Each row below holds a small network's activations on one input, seen along a few directions.
Each table varies a few parts of the input and shows all the possible inputs, shuffled.
A made-up example of a description, with smaller parts first: line(4) and (point or ring(11) or (values(3) and ring(5))).
Shared parts are said once, and a part with two or three values counts as separate values.

Other details of the inputs vary at random and push rows far along two fixed directions, the same in every table; ignore that.
To show where, the next rows are all for the same input, with only those details redrawn:
-15 -18 -60 -16 -31 56 41 -4 -12 -29 -40 -38 -4
-14 -19 -58 -16 -33 56 40 -6 -13 -29 -40 -37 -2
-18 -4 -13 -11 5 11 3 28 -8 8 -18 -9 -9
30 -5 53 23 -11 -2 2 -83 -16 0 -6 16 29
-18 10 26 -6 36 -28 -25 54 -5 40 3 14 -11
-27 -3 -24 -18 9 12 2 52 -9 13 -19 -12 -16
-14 -18 -62 -15 -32 56 41 -4 -13 -29 -40 -38 -4

A family of inputs:
x1: 29 4 50 -1 -11 -6 -6 -98 -14 -9 -3 17 36
x2: -16 23 19 -35 51 -23 -44 38 -2 29 10 20 -11
x3: -8 -16 -35 -9 7 4 -7 19 5 16 9 -9 -1
x4: 8 9 0 14 34 -34 -38 54 18 32 25 23 -6
x5: 41 -11 44 48 -23 -20 6 -67 -10 -5 25 11 25
x6: 48 -20 53 32 -20 -7 -6 -71 6 -2 -3 15 21
x7: 18 -18 -67 6 -31 44 15 -2 30 -39 -25 -19 -5
x8: 37 12 35 19 -7 -4 -14 -92 4 -13 3 30 24
x9: -4 -2 18 9 29 -33 -29 61 -4 44 14 11 -12
x10: -32 12 -13 -38 14 19 5 46 -5 7 -22 -13 -16
x11: -12 5 -51 -1 15 4 -1 47 17 13 2 -3 -16
x12: 11 -4 11 -3 32 -31 -46 54 22 31 16 19 -11
x13: -7 -15 -31 4 -5 0 6 70 22 -3 2 -17 -24
x14: -19 4 20 2 31 -31 -19 51 -5 54 11 12 -13
x15: -28 -3 -26 6 5 -3 15 67 5 -8 13 -6 -32
x16: 27 -10 47 55 -22 -22 16 -68 -6 -4 33 18 5
x17: -9 4 5 -6 38 -31 -34 41 1 50 23 18 -8
x18: -20 -13 -52 -9 -37 40 42 13 0 -45 -10 -25 -25
x19: 26 4 53 19 -21 -12 10 -75 -7 -15 13 17 24
x20: 37 0 46 3 -8 -2 -16 -109 -10 -7 5 24 33
x21: 38 37 56 12 -6 -9 -16 -99 7 -26 -2 31 30
x22: -18 -26 -63 7 -42 35 48 3 2 -28 -8 -41 -5
x23: 0 -17 -75 4 -31 41 28 -15 14 -30 -15 -26 4
x24: -19 20 39 -1 31 -34 -18 54 3 12 28 24 -29
x25: -16 -31 -61 -5 -37 47 40 -5 -4 -16 -27 -41 -3
x26: 31 -13 39 24 -16 -14 0 -88 -7 4 10 9 38
x27: -4 7 -65 -22 -18 53 24 -25 5 -46 -30 -21 -4
x28: -28 40 45 -33 33 -25 -25 51 5 22 -3 10 -7
x29: -20 27 28 -35 47 -27 -33 39 -5 28 3 14 -4
x30: -20 42 29 -41 42 -29 -44 42 6 19 7 17 -6
x31: -3 7 13 -11 40 -26 -39 26 -2 31 15 22 -2
x32: -29 1 -35 -7 6 3 15 67 -1 -2 1 -15 -20
x33: 30 -4 54 23 -11 -3 1 -83 -16 -2 -6 15 29
x34: -21 43 35 -41 34 -28 -29 34 4 12 -2 8 3
x35: -19 16 -37 -27 -35 42 46 2 3 -55 -21 -37 3
x36: -6 -27 -59 20 -39 32 38 16 -3 -35 2 -31 -20
x37: -22 26 33 -14 34 -30 -15 55 -1 20 19 16 -14
x38: -10 13 18 -13 37 -31 -27 36 -6 30 6 14 3
x39: 4 -25 -73 -9 -34 44 34 -6 -11 -29 -21 -41 11
x40: -23 2 -9 -26 2 13 2 28 -4 6 -19 -8 -11
x41: 24 21 73 21 -18 -16 7 -69 3 -32 20 21 15
x42: 3 -5 -77 -3 -20 49 29 -16 7 -40 -25 -20 1
x43: 4 -2 1 -1 35 -31 -41 55 2 40 26 15 -4
x44: 0 -6 24 26 17 -40 -23 68 26 17 32 15 -33
x45: 23 -17 46 52 -24 -23 11 -64 4 -6 34 13 5
x46: -14 4 19 17 21 -39 -6 45 0 37 29 12 -11
x47: 31 -6 36 21 -13 -10 4 -88 -17 8 7 10 35
x48: 52 -15 42 23 -18 -11 -10 -74 7 -10 -1 13 30
Question: Describe the family of inputs behind these rows.
Answer: line(6) and line(8)
Question: Changing only the line(8) part turns x46 into x5. The same change can be made to x11. Which row results?
Answer: x4
Question: Changing only the line(8) part turns x13 into x32. The same change can be made to x6. Which row results?
Answer: x33
Question: A walk changes only the line(6) part. It starts at x18 and steps to x19. List the rest of the walk in order.
Answer: x40, x1, x20, x8
Question: Change only the line(8) part in x31. List by row number the other rows that result.
Answer: x2, x3, x12, x17, x20, x30, x43

A family of inputs:
x49: -19 5 -19 -11 0 5 8 42 6 -9 -2 -10 -17
x50: 1 -6 -14 2 -22 18 21 -17 -2 -22 -5 -14 1
x51: 7 -1 7 10 8 -12 -12 10 7 10 8 9 -2
x52: 1 -7 -31 5 4 2 -4 15 7 4 6 -1 -5
x53: -5 -9 -21 2 0 4 3 21 2 6 0 -6 -8
x54: 43 -18 24 33 -32 9 13 -99 -5 -18 0 6 30
x55: -14 1 2 -1 9 -11 0 31 -3 12 7 -1 -10
x56: 15 -20 -29 8 -27 26 18 -32 0 -19 -10 -16 9
x57: -2 -4 7 6 16 -18 -14 27 1 24 10 8 -6
x58: -20 4 -23 -22 9 11 1 29 -4 5 -13 -10 -7
x59: 18 -2 13 3 -20 18 12 -71 -10 -19 -12 0 21
x60: 2 -7 -13 2 -23 18 21 -17 -2 -23 -6 -13 1
x61: 15 8 50 18 28 -45 -36 8 8 31 25 31 2
x62: -11 8 5 -14 16 -5 -10 17 -4 14 -4 3 -2
x63: -1 -7 5 6 17 -19 -16 26 0 27 11 7 -3
x64: 2 -6 4 9 8 -12 -9 15 2 15 8 6 -4
x65: -18 6 -25 -23 7 11 0 32 1 1 -13 -11 -7
x66: -9 7 19 3 11 -20 -7 30 4 11 11 7 -10
x67: -11 5 0 -15 17 -6 -11 19 -5 17 -4 1 1
x68: -11 9 4 -14 15 -5 -10 20 -2 11 -4 4 -4
x69: 29 14 98 34 15 -53 -27 -50 -1 22 32 41 18
x70: 13 0 -7 -6 -22 29 16 -56 -5 -29 -19 -8 16
x71: -9 9 19 2 12 -20 -8 29 5 8 13 9 -12
x72: 0 2 5 5 17 -18 -18 27 8 16 11 10 -7
x73: -15 -8 -35 -6 -21 28 30 8 -5 -21 -13 -23 -9
x74: 0 -1 -8 3 -20 17 21 -14 0 -25 -7 -10 -2
x75: -16 10 -35 -25 11 11 -5 28 4 -1 -6 -7 -7
x76: 31 2 77 33 21 -48 -33 -42 -2 35 29 39 18
x77: -11 10 -4 -1 11 -12 -5 30 6 4 14 5 -12
x78: -1 -1 -9 3 -19 17 21 -13 0 -24 -6 -10 -2
x79: -5 -5 -14 3 -20 18 24 -10 -4 -20 -6 -13 -4
x80: -4 -6 -13 3 -21 18 24 -10 -4 -21 -6 -13 -4
x81: -6 13 8 -16 16 -6 -14 14 2 5 -4 6 -1
x82: -7 -3 -38 -20 -18 35 20 -11 -2 -26 -23 -21 1
x83: 26 -16 -2 19 -26 14 13 -58 0 -19 -3 -3 16
x84: 24 -15 -4 18 -25 15 13 -56 0 -18 -3 -3 15
x85: -23 3 -23 -10 0 5 10 45 5 -6 0 -12 -19
x86: -8 9 4 -14 14 -6 -11 19 0 10 -4 3 -2
x87: -22 -3 -24 -9 1 5 11 44 -3 2 -3 -14 -15
x88: -15 5 -25 -24 8 11 -3 27 0 1 -12 -10 -5
x89: 10 11 32 -2 9 -12 -14 -29 -2 5 3 15 12
x90: 17 -11 6 16 -9 -2 0 -24 2 1 3 3 9
x91: -11 6 19 3 13 -19 -6 29 -1 14 11 7 -10
x92: -9 8 12 -13 23 -15 -18 21 -5 23 0 7 1
x93: -20 5 -19 -11 1 6 8 42 5 -8 -1 -10 -18
x94: 21 -11 7 16 -7 -3 -4 -31 1 1 6 5 12
x95: -6 14 7 -14 15 -5 -13 16 2 6 -4 6 -2
x96: 6 3 -9 -12 -13 22 10 -35 -3 -22 -16 -8 11
x97: 26 -1 36 25 2 -18 -14 -38 3 7 13 21 13
x98: -5 9 4 -16 15 -6 -15 16 0 10 -3 4 0
x99: 8 -21 -29 7 -21 23 18 -25 -5 -10 -9 -16 8
Question: Changing only one part turns x71 into x83. The same change can be made to x80. Which row results?
Answer: x64
Question: Describe the family of inputs behind these rows.
Answer: values(3) and (point or (values(2) and line(8)))
Question: Change only the values(3) part in x62. List by row number the other rows that result.
Answer: x57, x91
Question: Change only the line(8) part in x98. List by row number the other rows that result.
Answer: x62, x68, x81, x82, x86, x92, x95
